Each row below holds a small network's activations on one input, seen along a few directions.
Each table varies a few parts of the input and shows all the possible inputs, shuffled.
A made-up example of a description, with smaller parts first: one of 2 separate values, together with either a single point or one of 9 places around a ring or (one of 6 places along a line, together with one of 8 places around a ring).
Shared parts are said once, and a part with two or three values counts as separate values.
In the rows, 128 means zero.

Other details of the inputs vary at random and push rows far along three fixed directions, the same in every table; ignore that.

Rows:
R1: [176 144 104 168 175 154 141 112  96 169 155 135 172]
R2: [ 20  95 142 125  98 131 117 142 150 113 120 139 125]
R3: [ 87  90 101 160 118 135 164  44 223  86 118 109 123]
R4: [ 65  90 107 139 123 125 159  74 198 123 133 128 155]
R5: [ 86 106 111 169 108 124 148  37 218  79 104 122 126]
R6: [126 171  90 172  88 106 193 191 139  63 156  83 146]
R7: [210 154 134 159 162 117 146 104 114 146 142 141 170]
R8: [ 67  93 161 113  83  96 121 140 189 103 126 131 118]
R9: [130 122 161  47 135 117  81 192  80 188 123 151 113]
R10: [ 72 129 172 129  80 117 103 203  91 105 136 128 118]
R11: [ 99 194  90 155  80 114 200 174 110  71 144  92 156]
R12: [206 139 117 158 175 123 151 112 116 154 155 130 169]
R13: [117  73 156  74 158 124  76 147 178 177 105 152 110]
R14: [158 101 130  94 174 132 103  53 192 142  79 169 114]
R15: [ 69 147  95 144 113 125 171  68 228  74  77 142 170]
R16: [ 92 110 154 124  90  96 111 212 121 121 160  96 103]
R17: [131  80 139  54 160 123  81 129 170 149  98 148  76]
R18: [ 36 110 131 102  91 138 119 120 151  99 116 121  88]
R19: [131  81 126 123 188 149  89  82 197 173 104 171 146]
R20: [101 168 142 188  67 103 168 145  96  85 165  87 158]
R21: [ 86 134 139  81  73 113 130 178  87 106 141 102  82]
R22: [ 56  87 123 135  97 132 126 116 194  80 129 110  88]
R23: [139 156 125 173  61 104 179 139 110  58 167  82 116]
R24: [192 166 101 131 163 141 158  78  81 143 131 129 145]
R25: [ 86 139 178  97  78  91 123 190 102 108 144 114 114]
R26: [216 184  95 151 162 128 153 134 134 127 106 147 172]
R27: [ 98 102 134  55 148 137  73 114 138 167  80 152  87]
R28: [188 146 161 131 130 115 116 174  91 153 143 127 135]
R29: [179 139 111 102 137 132 130 159  68 148 149 113 107]
R30: [ 98 141 164  95  68 113 118 177  96  96 128  99  80]
R31: [204 153 128 176 158 124 130 107 112 155 136 137 172]
R32: [112 168 109 206 106 139 189 101  99 104 173 103 181]
R33: [142 129 186  61 131 117  69 192  89 178 109 149 112]
R34: [186 129 138 123 139 113 122 180  92 157 160 122 137]
R35: [ 49 111 115 146 121 121 175  41 200 107 122 132 167]
R36: [120  85 119 102 186 147 110  73 185 189  99 161 150]
R37: [196 171 118 157 153 157 130  83  85 132 123 139 147]
R38: [134 141 109 171  73 110 183 147 112  65 180  70 114]
R39: [135  96 143 124 176 143  85  75 196 166  91 183 148]
R40: [185 139  84 169 175 167 139 103  81 143 136 134 142]
R41: [ 84  71 137  88 168 146  69 152 148 178 102 171 117]
R42: [ 81 121 131 106  91 131 117 194  96 108 155  96  72]
R43: [ 85 120 128 102  88 115 119 191  97 113 149  87  73]
R44: [107 127 154 121  69 108 131 168 129  83 137  95  79]
R45: [157 132 165  43 123 120  71 175  81 154 102 146  81]
R46: [199 149  90 137 173 142 159  90  93 145 144 120 139]
R47: [ 48 108 117 154 114 133 170  43 201 115 117 127 167]
R48: [108  80 165  99 153 132  56 150 164 159  89 183 115]
R49: [135 168 108 213  98 145 176  91  91  64 144 108 153]
R50: [178 165 141 117 125 127 106 147  62 137 123 121 113]
R51: [162 107 145  67 145 121  62 195 100 164 118 127  67]
R52: [123 149 124 203  73 126 163 151  99  51 160  95 116]
R53: [183 127 121 142 146 144 106 177  73 131 142 126 102]
R54: [180 144 101 165 172 138 143 109  97 174 149 125 173]
R55: [191 153 142 131 131 136 104 162  80 129 137 129 101]
R56: [206 171 120 137 155 134 148  77  89 129 122 134 147]
R57: [173 161 112 158 162 137 142  97  85 171 137 134 180]
R58: [ 52  91 123  98  97 128 133 128 168 106 124 102  82]
R59: [118 109 146 113 172 150  86  63 177 168  83 184 158]
R60: [192 175  67 139 177 142 165 136 120 146 119 135 173]
R61: [195 163 131 150 148 128 143  94  95 152 133 144 185]
R62: [140 128 152  43 135 135  80 178  74 172 107 135  75]
R63: [ 62  77 109 194 130 138 148  71 217  96 126 138 160]
R64: [ 63 127 130 127  81 135 128 169  89  89 135 111  91]
R65: [121  87 118  93 193 135 115  71 184 181 104 166 149]
Each input here is: one of 5 places around a ring, together with either a single point or (one of 2 separate values, together with one of 6 places along a line).
Changing only the place on the ring of 5 turns R9 into R4. The same change can be made to R18. Which row results?
Answer: R42
Which other rows does R40 become when the choice among 2 separate values takes its other values? List them by row number.
Answer: R41
Which other rows does R38 become when the place on the line of 6 takes its other values? List them by row number.
Answer: R3, R17, R22, R51, R53
Which other rows does R65 become when the choice among 2 separate values takes its other values? List them by row number.
Answer: R46

Rows:
R66: [ 86  99 134 132 132 144 126  57 179 110  96 151 128]
R67: [172 147  84 166 131 143 181  73  97 105 158  89 122]
R68: [130 133 158  49 136 109  77 184 101 159 103 153 100]
R69: [117 130 100 190 102 129 167  87 173  72 129 119 150]
R70: [ 78  90 155 102 109 113 111 184 156 116 131 127  99]
R71: [195 135 107 152 186 149 114 129 119 164 127 144 147]
R72: [129 172 117 151 105 127 150 210  57 115 168  90 130]
R73: [ 96 129 146 147  72 102 153 184 131  92 178  89 120]
R74: [159 186 126 151 101 121 169 141  84 110 157 106 153]
R75: [104  99 130 134 136 131 131  79 206 104  94 151 133]
R76: [182 150 168  97 122 119  91 185  41 161 134 121 103]
R77: [ 84 156 144 131  60  98 160 169 110  88 142  88 122]
R78: [ 73  98  98 126 139 142 135  83 189 130 102 150 149]
R79: [178 136 111 151 182 162 110 108  92 171 128 144 142]
R80: [143 180 138 137  91 117 160 197  54  97 155 101 128]
R81: [ 92 107 165  95  89  98 103 169 159 113 113 119  95]
R82: [155 168 143 160  92 126 152 137  71 105 167 101 132]
R83: [137  93 134 108 183 154  97  86 140 175 103 168 133]
R84: [211 146 127 135 171 123 116 109 118 149 120 151 148]
R85: [154 182  92 183 132 145 170 104 107 103 132 116 163]
R86: [121 138 121 179  99 120 173  78 182  80 141 113 154]
R87: [ 86  97 117 137 125 147 117  60 178 111  94 152 126]
R88: [ 61  94 157  97 103 109 100 157 130 126 139 123  95]
R89: [140 119 123  30 144 126  95 178 103 160 110 126  65]
R90: [192 128 117 134 160 136 109 164  98 160 136 142 136]
R91: [ 79 120 115 176  83 131 157 130 117  88 161 100 129]
R92: [ 65  97 163  94  95 120 103 156 136 132 143 121  96]
R93: [ 94 140 107 194 108 147 160  69 149  78 129 112 139]
R94: [148 112 139 100 171 136  87  71 141 161  92 170 127]
R95: [ 68 106 118 116 133 117 137  92 182 127 116 139 146]
R96: [141 102 160  70 148 105  71 198 118 168 127 146  98]
R97: [204 129 125 140 173 127 123 117 120 176 130 137 159]
R98: [ 76 102 119 120 136 125 141  74 193 142 103 136 154]
R99: [190 157 103 126 165 148 123 112  98 155 104 158 155]
R100: [183 151 117 119 172 141 132 111 107 180 133 147 167]
R101: [141  94 138 105 173 141  93  79 143 188 102 155 137]
R102: [ 57 106 146  85 108 119 120 178 139 124 123 128 109]
R103: [ 84 113 146 107 102 120  94 181 158 101 110 126  83]
R104: [187 150  85 164 126 126 184 112 114  95 162  83 121]
Changing only one part turns R66 into R75. The same change can be made to R83. Which row results?
Answer: R70
What do these inputs look like to the network?
Answer: one of 3 separate values, together with either a single point or (one of 2 separate values, together with one of 6 places along a line)
Which other rows does R96 become when the choice among 3 separate values takes its other values? List them by row number.
Answer: R88, R95
Which other rows does R99 become when the place on the line of 6 takes its other values? List them by row number.
Answer: R68, R74, R77, R80, R85

Rows:
R105: [ 81  89 133  83 138 132  72 112 214 159  92 138  97]
R106: [100 108  98 125 147 133 130 112 177 103  94 156 127]
R107: [131 115 104 135 149 155 131 110 165 114 100 154 138]
R108: [182 135 135 146 175 137 112 195  71 172 153 163 170]
R109: [159 108 155  97 147 132  52 187 104 161  96 170  97]
R110: [183 145  98 199 144 135 142  71 139 152 130 110 164]
R111: [196 131 156 112 148 117 113 150  90 144 145 130 110]
R112: [ 44 105 143 147  46  97 168 128 185  39 170  88  99]
R113: [ 28 116 112 150  48 113 171 147 190  66 145  61 109]
R114: [124 136 118 100 114 113 115 190 116 140 136  95 100]
R115: [ 75  78 157 120  80  97 121 121 178  93 130 122  94]
R116: [139 104 153  78 142 140  58 152  72 183 110 152  85]
R117: [112 109 127 124 157 156 110  64 135 147 108 143 120]
R118: [145 175 150 158  78 105 143 153  75 112 142 109 145]
R119: [120  78 125  61 161 112 110 103 184 139  95 161 101]
R120: [ 83  88 110  66 162 143 100  91 149 153  87 158  99]
R121: [181 153  96 192 158 157 146  84 136 111 132 148 165]
R122: [149 156 124 174 157 128 169  83 124 157 143 151 225]
R123: [ 77 136 143 162  72  95 154 233  97 122 198  68 140]
R124: [151 114 166 112 127  99 128 214  74 153 186 127 136]
R125: [116 180  90 182 101 111 213  74 136  74 135 106 182]
R126: [136 138  98 161 150 163 165  54 118 129 132 129 142]
R127: [123  80 146  71 155 127 107  99 188 144 100 162  96]
R128: [183 121 155  98 167 141  54 185  88 162 101 164 107]
R129: [102 149 146 162  56 100 134 207  93  93 171  51 102]
R130: [ 11  77 143 121 105 127 131 134 147 128 151 129 132]
R131: [124 167 164  88  93 112 123 196  83 128 128 122 108]
R132: [121 183 113 197  89 125 193  67 143  76 149 107 181]
R133: [ 55 108 130 117  93 120 128 141 192 115 119  99  94]
R134: [119 131 165 146  57  89 149 195  85  67 184  73  96]
R135: [150 175 171 105 104 110 110 190  64 135 132 119 119]
R136: [140 148 141 107 112 140 104 180  45 138 160 113  92]
R137: [197 181 127  95 150 123 123 156  63 160 119 141 147]
R138: [101 107 101 125 144 139 126 111 179 104  99 155 128]
R139: [102 156 123 134  91 124 169 111 141  94 121 115 153]
R140: [178 155  69 168 164 132 166  82 140 143 127 109 164]
R141: [225 138 131  99 156 130 131 157  76 151 145 132 123]
R142: [150 143 143 127 149 131 111  73 140 147  91 152 161]
R143: [ 61  74 125  61 141 157  95  93 169 146  86 153  93]
R144: [195 136  92 154 161 127 177  67 134 118 145 130 159]
R145: [159 146  76 159 162 158 167  55 100 132 136 127 157]
R146: [132 118 123 134 156 136 105  90 177 160 103 123 128]
R147: [162 139 106 183 154 158 147  46  96 132 135 122 159]
R148: [ 79  83 136  88 148 146  88 125 201 128  75 176  96]
R149: [179 145 141 136 153 140  98 172  87 137 123 145 119]
What do these inputs look like to the network?
Answer: one of 5 separate values, together with either a single point or one of 8 places along a line
Changing only the choice among 5 separate values turns R117 into R149. The same change can be made to R130. Which row results?
Answer: R108
Changing only the choice among 5 separate values turns R126 into R133. The same change can be made to R120. Which row results?
Answer: R140
Which other rows agree with R134 in the choice among 5 separate values? List them by row number.
Answer: R111, R112, R115, R119, R124, R127, R141, R144
Which other rows agree with R125 in the choice among 5 separate values? List them by row number.
Answer: R118, R122, R131, R132, R135, R137, R139, R142
